A small network was shown many inputs. Here are its activations along a few directions, one row for each input.
Each table varies a few parts of the input and shows all the possible inputs, shuffled.
Descriptions start from the smaller parts, as in this example, which fits no table here: one of 5 places around a ring, together with either a single point or (one of 2 separate values, together with one of 4 places along a line) or one of 9 places around a ring.
Shared parts are said once, and a part with two or three values counts as separate values.

Other details of the inputs shift rows strongly along two fixed directions, in all tables alike. That doesn't count.

Table:
r1: [ 35.8  18.1  46.7 -23.3  47.0  14.3   2.6   5.4  -6.4   7.2 -65.3   0.3
 -14.4 -41.4 -25.0]
r2: [-15.8  41.6  -4.0   3.8 -10.5 -11.6   0.5  45.0 -22.9 -35.7  -3.0 -22.0
  34.6   0.9  11.3]
r3: [  7.5  24.2   9.1  -5.4 -11.8  -3.1  -7.6  43.0  -6.1  -9.9 -28.4 -30.4
  13.1  -4.9  -8.5]
r4: [ 24.4 -42.4  16.1 -19.5  52.9  22.6   2.8 -43.2  16.1  23.0  -9.1  24.2
 -39.2 -15.8 -10.5]
r5: [-29.2 -49.2 -37.5  15.6  -5.4  -3.8   2.2 -25.5  -3.6  -8.5  54.4   8.5
  10.9  35.2  16.5]
r6: [  8.4  32.0   8.5  -2.9  -2.0  -0.3 -10.4  44.6 -17.0 -12.2 -26.8 -21.4
   5.2  -7.4  -5.0]
r7: [ 32.1  12.8  40.9 -10.4  19.1   0.2   6.3 -14.1   6.9  26.4 -72.1   0.5
  15.2 -51.3 -40.0]
r8: [ -9.2   4.6  -1.0  -1.6 -15.5   0.9  -5.6  36.5  -3.8 -19.4   0.2 -27.5
   7.6  17.8   4.3]
r9: [-16.3 -16.3 -28.5   5.8  17.4   1.6  -3.9 -17.0  -2.7  -5.8  45.3  23.6
 -11.0   6.7  19.7]
r10: [-17.0  19.6  -3.0  -2.0 -11.1 -14.3  -1.2  49.6 -22.7 -31.9  -6.6 -33.3
  31.6   3.5  -6.3]
r11: [-12.8 -30.4 -29.2   3.8  25.8   0.5  -6.3  -4.7 -16.2  -6.9  38.4  14.5
 -16.4  11.4  10.0]
r12: [-15.3  19.0   9.0   5.2 -36.2  -5.7  -0.9  34.9  -1.5 -21.3 -16.0 -34.0
  33.5  18.3  -0.6]
r13: [  6.2   9.3   4.8   6.7 -19.5  -5.9  -4.2   6.2   5.4  14.5 -24.9 -11.1
  21.2 -13.3 -19.1]
r14: [ 42.5  14.6  35.8 -20.6  36.0   5.7   3.8   0.5  -0.8  20.7 -67.6  -3.9
  -1.7 -52.6 -34.9]
r15: [ -3.9 -42.3 -21.1  -2.9  40.9  11.5  -4.8 -23.0  -8.6  -0.2  36.2  23.6
 -31.4  13.2  14.1]
r16: [-31.2 -50.4 -30.4  11.2  -1.7  -0.4   1.9 -24.2   0.9 -13.8  52.6   6.7
   6.9  41.7  19.4]
r17: [ 10.4  -6.3   6.2   6.2 -12.1   5.8   1.2 -33.4  31.8  21.4  -3.4   5.0
  -0.8  -6.0  -0.7]
r18: [ -2.9 -49.0 -22.3  10.7   0.1   8.3  -5.8 -41.0  19.5  22.8  30.5  19.6
 -15.2  18.4   8.2]
r19: [ -5.5  22.6 -10.4   4.3 -25.7 -11.7  -7.3  52.8 -15.9 -17.6  -8.4 -34.5
  25.0   4.5  -1.8]
r20: [ 42.0   6.6  30.2  -1.8   6.5   9.3   1.8 -50.6  39.2  54.7 -47.7  18.6
 -10.1 -54.2 -29.7]
r21: [  0.9  61.5  29.4 -19.2 -60.7 -34.6  29.4  24.0 -26.1   9.3  -9.4  24.7
 -47.7  20.3 -10.5]
r22: [-11.8  27.4  -5.0   0.4  -1.6 -11.7  -2.6  54.3 -35.0 -35.0  -6.9 -27.5
  28.0   4.6   1.1]
r23: [ -1.2  14.0  14.0  -7.3  18.5   8.7   2.6   4.8  -2.8 -17.5  -6.5   1.9
  -2.0  -3.8   9.9]
r24: [-22.4  -6.2 -33.5  11.7 -11.6   3.4 -10.6   4.0  -1.0 -13.9  50.3   5.9
  -7.8  28.1  33.1]
r25: [  4.1  23.7   6.0   9.1 -30.3 -10.0  -1.8  25.0  -2.3   1.3 -32.7 -25.1
  36.0  -8.6 -13.9]
r26: [ -6.6 -22.6 -32.8   8.1   8.5   2.9 -14.8  -0.9  -7.5   7.1  35.5  13.7
 -21.4   9.0   8.2]
r27: [ -0.6 -18.1   0.8   6.0 -12.6  10.7   3.1 -36.9  34.2  13.6  14.3   5.6
  -7.2  10.2   6.8]
r28: [ 11.4  10.1  -8.6   2.9   7.5   6.9  -9.9 -11.9   7.7  21.2   3.4  20.0
 -18.4 -21.9   2.1]
r29: [ 19.9 -29.5  12.6  -0.3  25.3  10.1   7.6 -73.4  31.7  40.9  -8.2  33.2
 -15.4 -32.5 -14.2]
r30: [ -2.5 -35.0 -26.4  17.4 -12.9   4.3   0.0 -52.3  30.1  26.8  39.0  19.6
  -9.1   7.3  11.8]
r31: [-13.6  40.8   4.1   3.0 -23.6  -0.3  -4.8  45.2  -7.0 -29.4  -4.9 -25.4
  16.6  10.9  14.7]
r32: [ -8.3  28.3   3.2  -0.4 -13.8  -0.6  -8.4  55.3 -18.9 -28.6  -9.3 -29.1
  11.7  14.4   3.9]
r33: [-12.7 -57.5  -6.5   3.4  17.0  10.1   5.5 -44.4  13.6   1.9  29.6  18.5
  -9.6  25.1  10.4]
r34: [ 27.1 -17.1  11.6 -10.8  53.7  21.0  -0.2 -50.9  14.3  27.3  -5.8  40.2
 -37.7 -28.6   0.9]
r35: [-22.8   6.5   8.1 -19.3 -25.9 -32.9  39.6 -16.9 -30.0   1.8  50.0  52.0
 -58.6  49.1   9.2]
r36: [ 33.9  25.1  53.1 -12.1  14.2   6.3  11.6 -25.3  23.7  21.1 -70.0  -1.9
  14.1 -46.9 -27.7]
r37: [-30.2 -22.0 -26.3  17.1 -21.3  -9.2   6.4 -20.3   5.0 -15.5  46.6  -1.9
  24.1  27.0  21.0]
r38: [ -4.6  30.9 -11.5   6.1 -17.7  -9.9 -10.2  56.0 -26.2 -20.0  -6.4 -26.7
  20.3   4.1   1.6]
r39: [ 33.9  -3.3  49.3 -13.9  27.7  17.1  13.0 -54.4  34.2  30.1 -49.5  15.6
  -8.5 -38.6 -22.1]
r40: [-19.9 -22.6 -49.1  16.9  -6.9   2.7 -12.2 -12.3   1.3  -0.7  67.6  20.1
 -16.0  26.7  34.5]
r41: [ -9.9  23.1  -9.6   3.7 -27.2 -13.2  -9.2  53.9 -14.5 -17.7  -6.5 -33.5
  24.3   3.1  -5.1]
r42: [-14.3   4.1  -2.9  -5.6  -0.5  -5.5   0.7  35.8 -16.0 -31.5   1.6 -27.0
  19.7  16.2   2.9]
Description of these inputs: one of 2 separate values, together with either a single point or (one of 4 places along a line, together with one of 5 places along a line).
Changing only the choice among 2 separate values turns r26 into r11. The same change can be made to r20. Which row results?
Answer: r29
Changing only the choice among 2 separate values turns r33 into r12. The same change can be made to r10. Which row results?
Answer: r41
Change only the choice among 2 separate values in r34. List by row number the other rows that result.
Answer: r24
Start at r4 and move only the place on the line of 4, one step at a time. The first step leads to r42. Which rows follow, in order?
Answer: r14, r10
Change only the choice among 2 separate values in r5. List by row number the other rows that result.
Answer: r25

Table:
r43: [ 69.7  17.2  62.9 -16.3  27.0   9.0  22.4 -90.0  37.2  84.6 -74.1  60.2
 -46.9 -75.9 -39.4]
r44: [-10.4  47.0  32.0 -10.0 -65.8 -39.0  27.8  36.7 -18.3 -10.3 -30.7 -22.9
  23.5  18.2 -22.5]
r45: [-30.2 -16.9 -15.5  -5.1  21.9   0.9  12.2 -30.0 -17.8 -17.9  69.9  49.7
 -44.9  39.1  35.5]
r46: [-17.9 -34.8 -39.9  19.7 -14.3  12.0 -10.7 -39.5  32.5   8.5  65.7  15.6
 -13.2  23.3  31.1]
r47: [-14.2  57.4  20.1  -7.5   7.2  -5.1   5.9  44.2 -18.8 -50.0 -15.4 -26.0
  33.4  -9.0  11.3]
r48: [-24.3 -79.4 -26.4  -4.1  47.2  15.2   1.2 -25.1  -7.1 -26.8  52.2   2.7
  -9.0  37.8  18.6]
r49: [-14.3  31.4   9.5  17.1 -33.7  -9.1   0.4  21.7   8.7 -22.8 -31.7 -41.6
  79.7 -11.8  -4.8]
r50: [  4.2  70.4  -1.2  -1.2 -23.9 -15.6  -8.2  68.8 -37.9 -12.0 -19.9 -11.9
  -0.2  -9.0  -0.8]
r51: [ -3.4  45.8  28.8 -11.3 -59.0 -25.0  15.3  51.9 -13.3 -11.5 -30.6 -27.4
   2.6  22.3 -15.4]
r52: [ -5.8  31.4   7.4  13.9 -26.5   4.2 -11.9  38.1  12.0 -22.8 -31.7 -48.0
  60.2  -6.5   3.0]
r53: [ -9.9 -54.3 -64.9  21.5  31.1  16.7 -32.2 -10.2   1.0   3.6  60.4  10.3
  -9.9   9.3  28.9]
r54: [ 68.1 -41.6  56.6 -15.4  53.3  23.2   6.1 -84.8  46.5  77.0 -94.6  21.4
  -9.2 -74.6 -64.1]
r55: [ -5.8  65.2  19.2   3.1 -56.1 -16.0   6.6  41.0  -6.9 -15.7 -19.7 -18.9
  15.7   9.7   4.4]
r56: [-24.1 -51.7 -32.4   5.8  48.9  19.6  -3.5 -34.8   1.7 -27.7  60.9  15.5
   1.2  23.7  38.1]
r57: [  4.4  57.8 -11.8   6.0 -12.4  -6.8 -22.3  67.9 -17.5 -17.3 -22.2 -33.0
  25.3 -27.6  -0.6]
r58: [-18.4 -81.3 -34.8  14.9   1.2  15.8 -12.1 -30.1  22.8   4.8  47.3  -6.2
  -1.7  40.9  10.3]
r59: [ 61.5   3.5  79.5 -52.9  69.7  11.7  27.4 -50.7  -1.4  53.4 -78.1  59.9
 -81.7 -54.8 -46.6]
r60: [  6.7  49.8   6.6 -14.6 -27.3 -23.8   1.3  82.0 -46.1  -9.0 -27.9 -20.2
 -12.5   3.7 -19.7]
r61: [-26.1 -35.8 -37.2  23.1 -19.6  -1.0   2.3 -56.5  30.2   8.6  66.4  21.8
   5.6  17.9  24.4]
r62: [ -9.5 -81.3 -58.4  13.4  31.0  13.3 -27.8  -0.5  -7.7   3.4  53.9  -1.1
 -18.1  23.4   8.3]
Changing only one part turns r59 into r44. The same change can be made to r48. Which row results?
Answer: r54
What do these inputs look like to the network?
Answer: one of 4 places along a line, together with one of 5 places along a line
Start at r58 and move only the place on the line of 5, one step at a time. The first step leads to r52. Which rows follow, in order?
Answer: r46, r55, r51
Change only the place on the line of 4 in r57. List by row number the other rows that result.
Answer: r46, r47, r61
Change only the place on the line of 4 in r55. List by row number the other rows that result.
Answer: r43, r45, r50
